Here are a small network's activations along a few directions, averaged over the inputs that share one value of a field.
Related values have similar rows: they may be neighbours, one step apart, or belong to one group.
Strong random noise was added to every row along 4 fixed directions; ignore it. To show where, here is one row again and again, with new noise each time:
258 -5 -32 52 38 -14 -42 138 -7 53 26 39 110 -31 -106 45 172 -73 -34 -57
102 64 67 66 73 -42 13 68 -47 15 12 71 -27 70 -54 68 181 -128 -1 -115
-667 -50 247 -62 115 18 364 1 -250 -387 -10 11 -383 184 387 241 163 -99 52 -148
-16 288 48 152 -28 -92 212 -99 -92 -195 63 86 -94 296 -91 186 84 -98 -76 -143
-114 210 121 40 145 1 35 -87 245 115 292 564 -34 71 266 70 68 -177 359 -165
145 -40 9 19 71 4 -24 139 -5 42 36 73 62 -46 -10 50 178 -84 20 -66


M, 15 values:
m8: 119 -185 51 -124 45 157 -183 256 -82 78 79 -36 293 -270 13 -79 23 13 152 -35
m10: 168 179 -221 -118 -189 136 -166 -217 456 327 220 380 228 12 9 -180 -245 213 97 63
m9: -120 158 37 -184 185 -127 -23 75 -97 119 -112 -15 -45 70 -16 86 -87 -60 0 -100
m6: 516 -13 -45 265 -103 -113 -38 -72 -107 -8 -205 -344 240 -90 -405 -121 -61 32 -213 161
m1: 640 -125 -691 -207 -50 104 -236 156 509 143 459 385 779 -460 62 50 -211 268 108 145
m13: -270 -131 -48 -163 -128 65 -185 -110 208 204 25 116 62 -153 119 -261 -53 90 275 38
m12: -300 -100 265 -240 272 43 -122 238 -217 197 -156 -113 -42 -94 154 -92 184 -140 134 -91
m7: 214 -64 -54 147 -29 -22 -52 108 -37 106 -62 -168 263 -142 -131 -140 -176 203 -224 229
m14: -66 324 130 182 162 -156 6 -317 -93 -12 -184 -74 -464 203 -65 -58 -114 -170 -102 -187
m11: 189 91 -106 116 -455 42 18 -224 226 -53 224 161 280 111 -201 -94 -168 144 62 177
m2: 476 121 154 73 69 -153 -507 -201 124 599 -196 -128 -303 100 -598 -208 174 -211 -95 -55
m15: 404 238 150 423 18 -140 -109 -89 -188 31 -272 -251 -298 331 -334 -76 78 -171 -193 -71
m4: -71 -103 0 94 -253 -20 110 -122 -162 -83 -86 -121 -294 260 -192 66 -26 -73 -72 103
m3: 114 -519 41 -175 180 39 -208 447 70 137 -130 -196 100 -506 81 -23 272 -170 89 27
m5: 230 288 -140 111 39 -67 -16 -125 130 50 -49 23 90 62 -101 -149 -222 206 -195 69
Each value of M is a pair of two hidden parts, and every pair occurs once (5 first parts, 3 second parts).
Changing only the second part turns m10 into m5. m13 has the same second part as m10; what does that change turn m13 into?
> m7
Changing only the second part turns m4 into m3. m2 has the same second part as m4; what does that change turn m2 into?
> m1

N, 10 values:
n1: -294 480 145 186 183 -163 229 -100 -55 -162 289 335 -68 205 211 332 -105 -160 255 -264
n4: -702 144 308 -129 176 -14 305 -312 -213 -245 -133 -53 -428 154 517 -132 -169 73 93 13
n5: 371 -688 196 57 16 152 -612 433 -177 335 -436 -385 -307 -364 -266 -339 597 -269 0 -132
n2: -327 340 15 -31 276 -78 427 -222 211 -379 306 483 -155 258 357 364 -122 -145 215 -178
n3: -367 -134 191 -210 385 77 -212 -46 376 551 106 511 -279 -318 789 -297 -158 -44 464 37
n9: 53 -376 -151 -313 -214 150 -182 238 -233 110 -224 -502 201 6 -371 -11 205 157 -372 79
n10: 480 142 -305 113 -39 122 -280 -256 660 434 340 642 613 -296 95 -308 -402 186 432 161
n7: -234 -165 606 -62 672 -50 -301 451 106 444 -66 303 -167 -228 402 -174 495 -467 417 -341
n6: 286 -344 -71 184 -262 143 52 -42 -101 -100 30 -212 33 -152 -199 70 75 125 -77 307
n8: -29 12 -187 -268 -323 -105 -92 72 20 63 11 -51 140 56 -315 17 -80 21 -106 66
N is arranged as 4 separate groups.
List the group mates of n5, in the order listed.
> n6
List the group mates of n4, in the order listed.
> n3, n10
List the group mates of n8, in the order listed.
> n9

U, 15 values:
u5: -169 -286 232 -144 251 -19 -218 240 210 174 19 198 -163 -89 356 70 275 -298 178 -301
u15: -50 -347 -52 152 -169 132 118 335 -287 -440 -43 -251 176 -178 75 146 141 93 -69 72
u7: -318 7 6 -158 -6 82 82 -41 119 -331 471 363 303 6 307 278 -7 36 393 -7
u10: 184 233 -101 285 -21 -177 392 -167 -388 -388 -291 -532 -269 179 -268 215 -134 134 -524 6
u12: 497 -159 -21 107 -181 112 -273 -21 -128 228 -221 -315 111 -86 -391 -392 191 76 -83 204
u14: 68 -141 -309 159 -188 86 152 265 149 -390 297 183 119 -222 189 295 -56 185 -72 96
u3: 158 12 -204 3 -217 214 196 -324 338 -81 254 301 -25 -33 -13 25 -279 107 56 289
u13: -257 5 152 -60 67 -19 -147 -323 36 225 -105 124 -459 304 -6 -103 -76 -213 93 -171
u4: -537 -123 -13 -41 -473 45 303 -40 -299 -396 -133 -464 -71 57 -38 62 -87 286 -251 239
u1: -635 147 -64 -264 -17 65 233 64 419 -238 598 659 221 19 575 355 -52 86 380 -18
u8: 588 429 -53 228 40 -268 -76 -66 -237 326 -144 -64 276 268 -537 -16 -119 -83 -153 126
u2: 282 -254 -323 -364 200 134 -239 452 244 458 121 -108 532 -647 207 -253 65 316 1 125
u11: -565 402 285 116 173 -166 387 -275 -255 -380 -235 -186 -561 705 209 159 -92 -180 -340 -310
u6: -660 -257 147 -451 140 52 -189 -43 -1 290 -104 127 -418 -184 310 -244 15 -112 399 -163
u9: 230 -12 -48 108 56 70 204 -90 -11 -213 -108 -79 295 -200 -44 -64 -207 152 -46 136
Each value of U is a pair of two hidden parts, and every pair occurs once (5 first parts, 3 second parts).
Changing only the second part turns u1 into u2. u5 has the same second part as u1; what does that change turn u5 into?
> u11
Changing only the second part turns u8 into u4. u9 has the same second part as u8; what does that change turn u9 into?
> u12

C, 10 values:
c1: -43 -443 -32 79 -221 233 -16 -22 -22 -44 -135 -167 -154 -90 96 -116 21 118 -98 211
c5: 163 -116 -356 -225 -91 92 167 11 114 -146 -31 -170 320 -93 59 -64 -252 336 -319 308
c3: 188 -400 -212 -96 46 114 -58 85 -44 -39 -249 -340 102 -415 169 -251 -164 278 -146 273
c4: 100 50 -334 -80 -20 -14 266 179 77 -216 189 -50 304 -50 63 297 -150 216 -276 129
c10: 185 25 -11 -109 -59 17 -442 46 43 464 69 145 70 -33 -240 -83 117 -143 209 -170
c9: -375 -354 278 -35 214 150 165 155 -222 -400 -62 -61 -350 -14 288 182 370 -228 161 -175
c2: 167 752 -82 125 -58 -216 -71 -212 316 250 222 393 337 283 -231 -83 -237 14 50 -179
c6: 597 230 -82 386 150 -169 -59 123 7 112 82 7 374 -136 -252 104 -65 -30 -30 -16
c8: 890 265 -229 164 -56 -115 -383 53 560 494 316 501 391 -72 -524 -25 104 -192 153 -75
c7: 294 419 -72 135 -483 -88 -87 -341 -4 76 139 75 171 238 -503 -133 -157 52 29 95
C is arranged as a 2 by 5 grid.
List every value one step from c6, in the order listed.
> c4, c9
List every value one step from c3, in the order listed.
> c1, c5
Each value of C is a pair of two hidden parts, and every pair occurs once (2 first parts, 5 second parts).
Changing only the second part turns c3 into c2. c1 has the same second part as c3; what does that change turn c1 into?
> c10
Changing only the second part turns c5 into c6. c7 has the same second part as c5; what does that change turn c7 into?
> c9
